Each row has a name. Each piece below is followed by the name of the row it came from, unless a question asks for something else. Each question is about the rows just above it. Places in a row count from 1.

K: [ -1  -4  -3  -4 -23   7  -2  -3  -1  -1  -9  -1  -5   0  -2   6   4   5
  -3   9  -2   1  -5   1   8  52  39  23  -2  -4   2  -3 -11   1  -3   0
   0   5  29 -19   0  -1   2  -3  -1   0  -5]
W: [  0   4  -2   4   1   3   1  -8  -4  -1  -7   2  -4  -6  -1  -1   2  -8
   0  -8   1   2   2   0   5 -18 -18   7   6   7   6   2 -16  -1   1   0
  -2  -2  -9  12  -5  -1  -1   2   2   4  10]
Q: [ -9  -3   2  -2   0   3   2  -2  -2  -2  -8   0   1  -4  -2   7   3   7
  -3   9  -2   1  -4  -1  -2  54  35   9  -1  -4  -3  -4 -25   7  -2   0
   1   3  -3 -15   1  -1   3  -3  -1   2  -6]
Shift each entry of [-3  2 -2] by -1 times 1:
[-4  1 -3]
[-9 -1]
K
Where do [ -1  -4  -3  -4 -25   7  -2] appear?
Q
[  1   3  -3 -15]
Q
[ 4  5 -3]
K
The rest of the row after [-1  2 -3 -1]:
[ 0 -5]
[ 0 -2  6  4] with +1 step of 1 on every entry:
[ 1 -1  7  5]

soke: [ -4  -1   3   3   2   3  -6 -15  -3  11   2   4   4  12  10   4  -6  21
  -7  -3   2  -2  -1  -6  -3  15  -4  -2  17  18  -4   3  -1 -12   5   9
  -1  -2   4   3   0   6   1   5   2  16  -2  18   1  -8   1   4   2  -2
 -22   0   1  -8  -4  -8   9   3]
Fof: [  3  14  18   7  -1 -21  61  -4   3  -1 -10   6  10   4  -6   1   0   3
   0 -14  -7   6  -2   9  -1   2   5   4 -14  17  11   3   2   3  -1   0
   5   3   7  -4  -2   7  -3   3  -9   7 -10   7   6  -9  -1   2   2  -3
   8  -1   3  -7   1   2 -12  -2]
pudan: [ -2   1 -11  -1   0 -17  33  -2   4  -3   2   3   0 -13   6   8  -1   3
  -4   8   0   6  -4  -6   4  -2   2  -2   2  22  -4   8   3  -4  -3 -14
   4   4   1  -5  -1  -4  -1   1   2  -5  -7  -3   1  12   1   7   0   0
   6  -4   1  -5   1   3   0   2]
kob: [  1   7 -10  -2  -3  -5 -58   0  -2   0   1  -1 -11  14  15   2   7   5
  -3 -16   2  -1   3   4   1   3 -13  -7  -2  -2 -10   3   3  29  -2   5
  -3   7   3  -2   9   1  -4  -2 -12   1  -5   9   2  -5  -4  -2  -3   5
 -19  -4  -2  -4  -7   6   1  -3]
devop: [  6   7  14   5  13 -16  59  18   0  -6  -6   0  -2   0 -18   1  -7   8
  -2  -6 -11  -7   2  -9  -5  -9 -23   1   9   6  -3   2   0   8   1  20
  10   7   1  -5   0   8 -16  -4  -2   3   2  -9   8  -7   5   1   0  -2
  31  -3 -10   1   2  11   2  -4]
kam: [  3  -2   5  -1  -4  -6 -24   2   0  -3   2   3  -7   9 -16  -2   8  -1
  -6  10   1   0   4   9   1  -8  -2  -2   8  23  -1   6   3   0  -1 -22
   2   5   0   1  -5   2   7   6  -4   0  -5  -3   8  -7   2   1  17   5
 -13  -1   2   5  -5   0  13   5]
tavu: [  0  -6  -2  -2  -1 -27   9   9   2 -18  14   1   4  -2 -16   0   3   1
 -17  12   1 -16  -2   3  -1  -2   0  -4  -1  23  -3  -1 -11   4   0  10
  -1   0   7   2   3  -1 -24   5  -2 -11  -3   1  -3  -4   2   0   1   3
  -3   4   0  -4   5   0  26  -6]
Tobe: [ -8   2  -5  -2  -8  -5 -21   4   0  10   4   8   4   0  10   0  -1  -2
 -10  11   0  -3   1  12  -5 -16   2  -7 -12  16   8   0  -1   2   2   1
   7 -10   3  -7   4  -7  13  -3   5  -4  -5  11   3   6   3   4   3  -1
 -10  -3  -1  -1   1   6  -4   4]
redu: [ -3  -6  -2   2   2   0  23  -2  -1  14   0   7   2  -8  12   2   0  -1
  -1   5   2   5   0  -2  -3   1   3  -1   3   2  -3   2   1 -11  -1 -19
  -2  -1  -2   9  -2   1  10  -4   6  -3  -3  15   0  14  -3 -15   2   1
  20  -6  -7  -1  -1  -8   2   6]
zuv: [  3   5  -3  -2   8   4  -8  14  -3  -7  -2  -5   2 -14  29   0  -3   3
  -5  -4  -1 -10  -3   4  -4  -4   3   2   5 -15   6   1  -3  -6   0 -15
  -4  -4   3  -1  -4  -4   9   1   3   3  11  -3  -6  -8  -4  10   6   1
   5  -7   2   8   5  -8   6   1]
pasa: [  1 -12  -1   4  -3   7  14   2  -4  -6   5  13   0  -4  -2   3   2   8
   7  11   0  -7  -1   2  -2  13  -4   1   6  17  -1   0  -2   9   1 -12
  -5   0   5   5   4   1  17   6  -3   9   4  -3  -5  10   0 -11  -6   1
 -24  -2   0   6  -1  -3   7  -1]
siba: [  0   0   6  -2   3   3   7  -3   2 -12   7   5  -3 -13  24   4   2   1
  -7  -2  -1   5  -3  -9   6   0   8   0   7  -6   4   7   2   0  -3  -1
   8   5  -7  -3   5 -11  15  -5  -5  -7  -9 -15   1  -8  -2  -7   6  -2
   6   0  -3   6   7   8 -10   3]
Table of tags by key:
[3] -> q_865
[-2] -> q_795
[-17] -> q_265
[-6] -> q_739
[9] -> q_858
[2] -> q_471
[-5] -> q_219
[-3] -> q_32
The tag of pudan, keyed by place 24:
q_739
[  1 -12  -1   4  -3   7  14   2  -4  -6   5  13   0  -4  -2   3   2   8
   7  11   0  -7  -1   2  -2  13  -4   1   6  17  -1   0  -2   9   1 -12
  -5   0   5   5   4   1  17   6  -3   9   4  -3  -5  10   0 -11  -6   1
 -24  -2   0   6  -1  -3   7  -1]
pasa
[2] with +1 step of 1 on every entry:
[3]
The rest of the row after [ 3 -5]:
[ -4  -1 -10  -3   4  -4  -4   3   2   5 -15   6   1  -3  -6   0 -15  -4
  -4   3  -1  -4  -4   9   1   3   3  11  -3  -6  -8  -4  10   6   1   5
  -7   2   8   5  -8   6   1]
[  0   0   6  -2   3   3   7  -3   2 -12   7   5  -3 -13  24   4   2   1
  -7  -2  -1   5  -3  -9   6   0   8   0   7  -6   4   7   2   0  -3  -1
   8   5  -7  -3   5 -11  15  -5  -5  -7  -9 -15   1  -8  -2  -7   6  -2
   6   0  -3   6   7   8 -10   3] is in which row?
siba

J: [  7  16   4  21   9   4 -23  -4 -24  -1   7  10  11]
V: [-23  -4  -3  28 -15  59   3  24  -3   1 -17 -12  -9]
F: [-15  20  18  17 -24 -31   0  12 -17  -4  13 -20   7]
A: [ 25  -1 -25  -9  25  17   1  -3  24   6   0   6  11]
E: [-10   8 -27   0 -19 -23   9  26   1 -35  -4  19 -29]
M: [  5   3  -8 -22   3  19 -40   6   8 -12 -15  -8   9]
D: [ 11   6  15 -29  21  -2   6 -19   7   9 -40   5  15]
G: [  7  16   4  21   9   4 -23  -4 -24  20  -6 -31  21]
T: [  3 -21  21   3   6  53  -6  13   8 -12 -16  -8  13]
[8] with +1 step of 1 on every entry:
[9]
Which value is in both M and J?
[9]
The rest of the row after [-17  -4]:
[ 13 -20   7]
key -> tag
[-8] -> q_783
[-7] -> q_645
[12] -> q_890
[11] -> q_108
[9] -> q_723
[-21] -> q_996
[-22] -> q_993
[10] -> q_805
The tag of M, keyed by place 13:
q_723
The rest of the row after [  8 -12 -15  -8]:
[9]
[-27   0 -19 -23]
E
[  9   4 -23  -4 -24  20]
G

riru: [ -6  -8   7 -55 -10 -19 -33]
teso: [ -6  -8   7 -55 -45 -19 -33]
musi: [  2  12 -25 -12 -45 -19 -34]
Shift each entry of [-25] by +1 times 1:
[-24]
After [  2  12 -25], its row goes on with
[-12 -45 -19 -34]
The rest of the row after [-25 -12 -45 -19]:
[-34]
The rest of the row after [  7 -55 -45]:
[-19 -33]

